Each row below holds a small network's activations on one input, seen along a few directions.
In each table, some parts of the input vary, and every possible input appears once, in random order.
A made-up example of a description, with smaller parts first: one of 5 places around a ring, together with either a single point or one of 11 places along a line or (one of 3 separate values, together with one of 6 places along a line).
Shared parts are said once, and a part with two or three values counts as separate values.

Other details of the inputs vary at random and push rows far along two fixed directions, the same in every table; ignore that.

Table:
x1: [-0.33  0.19  2.14 -0.74  3.85 -0.88  1.65 -0.77 -0.42 -1.98  0.69 -0.17]
x2: [-0.69  0.70  1.09 -0.72  4.06 -2.20  0.26  0.24 -0.22 -1.11 -0.06  0.66]
x3: [ 1.51 -1.42 -3.77 -4.65  0.95 -2.27  4.73 -2.61 -1.95  6.35  5.98 -3.39]
x4: [-1.57  1.46  3.27  0.36  3.03 -1.53 -0.41  1.12 -1.34 -5.23 -1.17  0.61]
x5: [-0.19  0.48  2.34  0.06  4.73 -1.28  1.22 -0.13  0.11 -3.25 -0.97  0.79]
x6: [ 0.83 -0.92 -3.90 -3.16  2.88 -1.18  2.46 -2.18 -0.33  4.49  3.00 -2.08]
x7: [ 2.06 -1.01 -3.17  0.03 -6.68  4.10 -0.91 -0.61 -2.42  6.25  0.71  0.05]
x8: [ 1.59 -0.09 -4.84 -6.43 -0.14 -1.24  2.53  2.15  3.66  2.60  4.78 -0.95]
x9: [ 0.91  1.84 -2.07  0.20 -0.91 -1.70 -0.35 -0.51 -1.36  1.81  1.87 -0.06]
x10: [ 0.32 -3.38  2.27  4.50 -5.19  5.46 -1.45 -1.36  1.75  3.34 -2.70  0.42]
x11: [-0.63 -1.33  0.24 -0.30  1.62  0.92  0.57 -1.68  0.12 -1.12 -0.31 -1.60]
x12: [-0.71 -2.47  2.76  4.41 -1.82  4.65 -2.69 -0.45  1.96 -1.98 -5.76  1.41]
x13: [ 2.63 -1.01 -6.79 -8.53 -0.58 -1.20  4.59  1.88  2.20  4.01  6.50 -2.07]
x14: [ 1.05 -0.11 -0.41  3.74 -6.21  4.54 -4.02  0.46 -0.11  3.51 -3.49  2.63]
x15: [-1.19  0.86  2.73  1.02  3.82 -3.07  0.14  0.13  0.38 -2.64  0.14  0.75]
x16: [-0.99  2.39  1.56  0.51  2.72 -2.05 -0.82  1.51 -1.48 -5.60 -2.14  1.03]
x17: [ 0.65 -0.19  0.12 -3.15 -0.92  1.06  1.16  3.01  4.18 -2.42  1.96  0.37]
x18: [ 0.88  0.32 -5.28 -4.79 -1.20 -3.19  3.04 -1.18 -3.79  4.86  5.41 -3.53]
x19: [ 1.27  1.89 -1.12 -0.05  0.19 -0.35 -0.29  0.46 -1.90 -0.81 -0.23  0.72]
x20: [-0.73  2.93 -0.51  0.57  1.75 -3.28 -0.63 -0.07 -0.94 -2.67  0.64 -0.35]
x21: [-0.95  0.52  3.16 -0.26  3.92 -1.31  0.72  0.36 -0.81 -3.58 -0.03  0.43]
x22: [-1.30  0.44  0.87  0.35  4.97 -1.57 -0.28 -1.13  1.29 -3.53 -1.49 -0.66]
x23: [ 0.05 -1.39 -3.93 -2.57  1.80 -2.26  2.26 -2.86 -0.09  3.56  3.40 -3.19]
x24: [ 1.18 -2.34 -4.98 -2.20 -7.24  3.35  0.05 -0.69 -3.24  8.11  1.65 -1.25]
x25: [-0.06 -1.82  1.92  3.04 -2.09  3.58 -1.99 -0.40  1.55  2.50 -3.41  2.22]
x26: [-1.29  2.80  0.57  0.01  2.89 -2.83 -1.28  1.06 -1.07 -3.77 -1.31  0.73]
x27: [-0.19  1.53  1.26 -1.54  1.79 -2.36  0.61  3.12  5.60 -4.92  1.80  0.89]
x28: [-0.57 -1.89  4.49  4.18 -3.31  3.00 -1.82  0.35  0.77  0.10 -2.96  1.69]
x29: [-1.63  2.00  2.29  0.66  3.71 -2.49 -1.31  1.26 -0.43 -4.24 -1.97  1.29]
x30: [-0.08 -0.98  0.97  0.09  2.07  1.13  1.08 -1.36  0.17 -0.41  0.21 -0.81]
x31: [ 0.09 -1.10 -0.87  0.35  1.31 -0.55  1.09 -1.93  0.93  2.43  1.43 -1.06]
x32: [-0.15 -1.67 -1.07  3.15 -7.81  3.39 -3.17  0.16 -0.45  4.92 -2.22  1.31]
x33: [-0.19  0.12  1.23 -0.97  3.76 -1.59  1.15  0.47 -0.95 -1.94 -0.16  0.55]
x34: [ 0.20  1.70 -3.04 -0.95 -0.39 -0.84 -0.84 -0.17 -1.57  1.29  0.29 -0.37]
x35: [-1.52  1.57  3.73  1.27  2.40 -2.63 -0.18  0.86 -0.82 -4.95 -0.74  0.09]
x36: [ 0.94 -0.98 -3.75 -3.57  1.76 -2.84  3.48 -2.37 -0.96  5.90  5.01 -2.16]
x37: [ 0.22 -0.87  0.06  3.21 -7.00  5.39 -3.22  0.26 -1.02  1.94 -3.22  1.20]
x38: [ 0.10  1.28  2.18 -1.90  1.23 -1.70  1.46  3.12  4.94 -5.59  2.01  0.06]
x39: [-0.26 -3.71  1.61  4.15 -5.60  5.22 -1.98 -1.68  1.72  2.52 -3.26 -0.34]
x40: [ 0.85  2.10  0.23  0.87 -0.80 -1.10 -0.09 -0.16 -1.63 -0.73  1.07 -0.35]
x41: [-0.47  0.41  2.65  1.27  5.21 -0.55  0.61 -0.34  0.97 -4.66 -1.89  0.44]
x42: [-1.12  1.42  2.40  0.40  3.41 -1.89 -0.41  1.49 -1.15 -5.06 -2.05  1.17]
x43: [ 0.73  1.15 -2.93 -1.19 -0.71 -0.24  0.06  0.07 -2.28  0.48  0.15 -0.51]
x44: [ 0.26 -0.75  0.57  4.13 -7.63  4.31 -3.01  0.01 -0.51  2.17 -2.80  0.70]
x45: [-1.53 -0.69  3.71  5.14 -3.61  2.07 -3.78  1.12  0.92 -0.95 -4.35  2.69]
Description of these inputs: one of 5 places around a ring, together with either a single point or one of 8 places along a line.
Q: The inputs of x34 and x20 match in every part but the place on the ring of 5. If x8 is changed in the same way as x34 into x20, which row does it become?
A: x27
Q: List by row number the other rows that have the place on the ring of 5 in common with x43.
A: x5, x12, x13, x16, x19, x33, x41, x42
Q: Which other rows does x7 become when the place on the line of 8 takes its other values? List them by row number.
A: x1, x4, x11, x21, x24, x30, x37

Table:
x46: [ 0.79 -0.69 -2.74 -0.89 -6.54  4.56 -2.66  1.15  0.60  7.18  1.32  2.41]
x47: [-0.08 -2.35 -2.06 -5.30  5.78 -5.74  5.43 -0.78 -1.15  0.53  4.68 -3.05]
x48: [ 2.66  3.31 -3.89 -3.18  3.42 -3.68  1.93  1.02 -0.87 -1.95  2.11 -0.82]
x49: [-1.00  0.65  2.72 -0.37  1.37 -3.88  0.36  2.78 -1.10 -5.13 -1.30  0.36]
x50: [ 2.56  2.94 -2.95 -4.28  3.03 -4.98  5.17  0.07 -2.66 -0.87  7.02 -2.06]
x51: [-0.93 -1.10 -0.34 -1.52  6.20 -4.62  1.64  0.35  2.26 -2.21  0.35 -0.08]
x52: [-0.57  3.57 -3.93 -4.44  4.00 -5.20  0.73  0.13 -0.22 -3.28  3.35 -3.37]
x53: [-1.30  0.59 -2.03 -3.93  3.02 -2.49  2.92 -1.32 -1.53 -3.16  2.36 -3.95]
x54: [-0.57  2.18 -1.39 -2.50  3.90 -3.85  1.49 -1.70  3.23 -0.61  4.38 -2.92]
x55: [-1.13 -2.57 -1.00  5.88 -4.79  1.10 -2.90 -3.66 -7.04  9.10 -3.93  0.27]
x56: [ 0.16  0.93  5.32  4.25  1.57  2.09 -0.32  1.37  0.57 -8.92 -5.89  2.42]
x57: [ 2.55  2.86 -1.89 -4.07  3.87 -4.37  4.01  0.66 -3.11 -3.66  3.39 -2.07]
x58: [ 0.89  2.77  5.47  5.11  2.95  0.13 -1.31  0.93  5.12 -6.12 -3.18  3.11]
x59: [-2.38  0.16  3.91  4.14  3.36  0.94 -3.12 -0.20  4.78 -7.39 -4.04  0.52]
x60: [-2.19  0.21  1.99  1.66  3.19 -2.24 -1.03  2.32  2.16 -5.50 -4.77  2.21]
x61: [ 0.13 -5.23 -2.32 -0.54 -6.88  3.25  0.94  0.42 -1.13  6.18 -1.89  0.01]
x62: [ 3.70 -2.86 -1.60  0.42 -6.46  4.36  2.45 -1.32  0.82  8.12  2.51 -0.82]
x63: [ 0.08 -2.75 -6.40 -1.47 -6.18  4.26 -0.83 -1.51  0.87  6.66 -0.27 -2.10]
x64: [ 0.75 -3.90 -0.92  1.86 -6.94  2.77 -1.15  0.06  3.99  8.52 -0.79  1.68]
x65: [ 2.14 -2.16 -1.83  3.59 -6.14  6.77 -1.98  0.48  1.80  2.90 -5.39  2.56]
x66: [-1.24 -1.06  1.55  6.25 -4.53  5.63 -5.33 -3.64 -6.89  7.41 -5.31  1.96]
x67: [ 0.31  0.46  5.96  6.87  3.34  2.64 -2.89  1.19  4.81 -8.50 -6.90  3.88]
x68: [ 2.61 -0.47 -2.88 -4.69  6.14 -3.31  6.13 -1.83 -1.55 -0.54  5.11 -3.22]
x69: [-2.32  0.86  6.06  1.34  2.96  2.43 -1.60  2.00 -0.05 -7.64 -4.82  2.62]
x70: [ 0.66 -3.22 -1.57 -0.25 -7.25  3.99  0.72 -2.20  1.63  7.68  3.22 -3.02]
x71: [-2.19  2.61  4.47  2.70 -0.11 -1.14 -1.57  1.04  1.10 -7.43  0.14 -0.13]
x72: [ 0.67 -2.58 -2.78  0.68 -7.19  1.92 -2.51  2.21  0.79  5.43 -2.63  1.53]
x73: [-0.10 -1.66  2.45  2.29 -8.34  6.83 -3.17  1.93 -0.18  3.84 -1.11  3.03]
x74: [ 0.95 -2.52 -4.48 -0.43 -7.82  0.85 -0.90  1.17  0.91  8.61  1.67  1.31]
x75: [-2.15  2.01  5.67  3.69 -0.69  0.59 -3.35  1.73  0.88 -9.44 -4.19  0.20]
x76: [ 1.02  4.04  2.33  3.42  1.70 -1.31 -1.39  2.07  2.28 -6.24 -1.24  3.09]
x77: [ 1.06 -4.79 -0.76 -0.28 -6.92  2.00  1.73 -0.40  1.23  9.24  2.06 -0.61]
x78: [-1.54  0.28  4.01  1.18  5.40  1.52 -2.28  0.93  3.09 -5.02 -3.09  2.74]
x79: [-0.43  3.35  5.22  9.06  3.54 -0.85 -3.39 -3.55 -5.80 -4.84 -6.54  2.24]
x80: [ 0.10 -0.70 -1.60 -6.94  7.01 -2.43  4.41 -1.16 -1.96  0.47  5.54 -2.59]
x81: [ 0.33  0.51 -3.82 -6.11  1.77 -7.24  5.12  0.70 -2.79  2.55  7.80 -2.58]
x82: [-1.99  1.81  2.81  0.34  4.20  1.38 -2.33  1.97  1.51 -5.75 -4.28  2.92]
x83: [-1.69  3.05 -3.74 -0.87  6.09 -6.57  1.13 -6.47 -8.66  1.83  3.39 -5.01]
x84: [ 1.06 -2.51 -0.95 -1.26 -8.06  6.40 -2.02  1.44 -2.14  6.03 -0.96  0.92]
x85: [-1.87  3.12  6.32  3.73  1.44  2.30 -5.88  3.98  2.27 -8.39 -6.67  4.79]
x86: [-0.41 -0.83 -2.79 -5.23  5.31 -3.67  4.34 -2.65 -0.73 -1.00  5.79 -5.40]
x87: [ 0.03  3.06 -6.65 -5.98  2.30 -5.72  2.50 -1.10 -0.32  1.68  8.09 -3.89]
x88: [ 0.59 -2.09  0.88  1.44 -5.77  6.51 -2.97  0.01  3.68  7.11 -1.22  2.80]
x89: [ 0.28  0.71  0.19 -5.38  3.78 -1.92  3.77 -0.64 -0.49  2.50  6.13 -1.87]
Q: The inputs of x67 and x78 match in every part but one. If x50 is changed in the same way as x67 into x78, which row does it become?
A: x73
Q: The inputs of x80 and x47 match in every part but one. If x84 is changed in the same way as x80 into x47, which row does it become?
A: x49
Q: Describe the family of inputs behind these rows.
A: one of 4 separate values, together with either a single point or (one of 2 separate values, together with one of 5 places around a ring)
Q: List by row number the other rows that have the choice among 4 separate values in common with x71.
A: x52, x53, x54, x59, x63, x70, x75, x83, x86, x87
Q: Which other rows does x81 become when the choice among 2 separate values takes its other values? List them by row number.
A: x74
Q: Which other rows does x88 become when the place on the ring of 5 takes its other values? List them by row number.
A: x46, x78, x82, x85
Q: Which other rows does x82 become when the choice among 2 separate values takes its other values? List them by row number.
A: x69
Q: Which other rows does x89 become when the choice among 4 separate values takes its other values? List them by row number.
A: x62, x70, x77
